A small network was trained on invented records. Each row is its activation on one of them, seen along a few directions.
Records have a field called Gif. Each example row is followed by its value.
Records without Gif are marked absent.
The largest differences between rows may come from other fields.
In the rows, zero is written as 500.
Strong random noise was added to every row along 4 fixed directions; ignore it. To show where, here is one row again and again, with new noise each time:
[385 436 621 218 328 612 703 402 509 703 534 652 431 342 354 583 434 242]
[436 551 487 520 490 535 513 558 480 503 573 530 554 552 394 447 521 588]
[407 521 663 454 425 568 556 518 448 462 380 527 462 583 443 410 674 540]
[490 520 639 512 514 521 528 559 443 378 396 479 531 616 496 351 610 579]
[436 512 521 474 468 548 517 505 490 550 518 513 523 501 451 466 528 518]
[400 456 591 323 378 592 609 423 504 656 490 574 452 397 431 538 502 350]

[652 514 622 559 549 413 472 531 425 244 346 557 463 674 565 374 580 501]	absent
[651 467 431 641 718 522 369 548 567 495 485 165 728 371 814 404 332 605]	v8
[544 560 543 733 640 428 365 586 516 391 443 339 575 610 587 380 560 716]	v3
[388 496 530 587 498 487 413 533 532 512 430 490 444 594 478 530 608 595]	absent
[288 642 426 485 340 713 467 541 504 651 545 403 453 444 432 504 790 703]	v5
[441 461 690 430 534 554 549 482 571 616 384 346 527 399 613 512 441 476]	v1
[408 521 691 536 523 555 450 493 525 555 304 288 493 492 646 470 644 596]	v1
[365 620 431 576 495 611 506 608 563 619 670 435 624 451 355 548 462 693]	v8
[439 502 539 544 515 560 458 490 521 581 381 344 470 420 626 503 617 571]	v6
[374 537 538 528 483 552 450 508 564 651 512 384 503 443 505 567 549 575]	v4
[587 452 780 421 587 524 599 518 501 449 274 314 550 450 688 390 496 458]	v1
[355 542 371 455 390 620 450 446 589 735 584 403 469 322 516 586 581 556]	v2
[517 608 343 606 539 586 452 574 486 468 577 378 572 463 551 381 565 698]	v7
[272 550 653 328 265 696 646 506 504 677 482 605 369 412 293 566 655 452]	v5
[403 580 315 556 476 568 451 541 520 632 628 452 508 382 443 571 510 594]	v7
[487 516 500 494 532 520 500 497 564 557 544 362 547 420 577 485 469 553]	v3
[565 499 574 388 551 575 668 526 507 472 568 465 569 387 516 417 372 441]	v6
[531 448 514 475 522 462 487 466 504 502 456 501 463 491 597 539 427 397]	absent
[258 598 575 440 326 636 545 472 537 655 487 463 394 470 402 540 735 597]	v3
[497 589 351 413 477 628 600 606 539 600 748 462 621 358 394 500 427 595]	v5
[566 521 623 652 655 459 410 576 538 416 425 314 614 561 656 381 491 649]	v4
[660 414 469 621 657 445 368 492 581 481 452 239 644 378 794 432 355 495]	v2
[335 644 330 559 477 657 428 563 563 681 660 319 594 408 485 499 566 749]	v8
[428 625 388 577 494 560 536 629 486 498 675 562 541 499 300 486 477 645]	v7
[570 627 508 571 630 510 645 710 451 265 674 482 666 610 353 294 374 686]	v6
[395 482 402 541 475 540 363 440 622 736 502 358 487 331 611 606 506 539]	v2
[315 550 445 598 467 550 351 477 617 764 527 353 500 418 544 625 566 653]	v4

Which value of Gif does each new row have?
[484 560 571 494 538 627 527 554 506 509 408 280 564 460 636 392 647 675]	v1
[618 460 894 485 592 452 621 567 453 235 232 424 499 620 585 286 554 472]	v3
[398 491 401 553 433 595 415 426 562 710 466 378 466 324 609 586 554 512]	v7
[393 531 520 365 404 607 645 519 532 651 565 544 470 342 358 580 477 447]	v7
[381 521 572 458 447 506 507 457 517 588 474 484 490 498 466 524 569 498]	absent
[517 501 498 421 541 624 503 475 547 614 478 243 592 309 703 434 475 511]	v8
[641 571 365 780 720 414 299 652 532 359 511 243 679 561 676 349 509 798]	v2
[550 509 610 532 626 530 508 614 515 405 415 312 624 494 632 372 438 615]	v8
[609 419 509 492 444 520 418 355 445 468 295 437 397 482 729 491 667 446]	absent
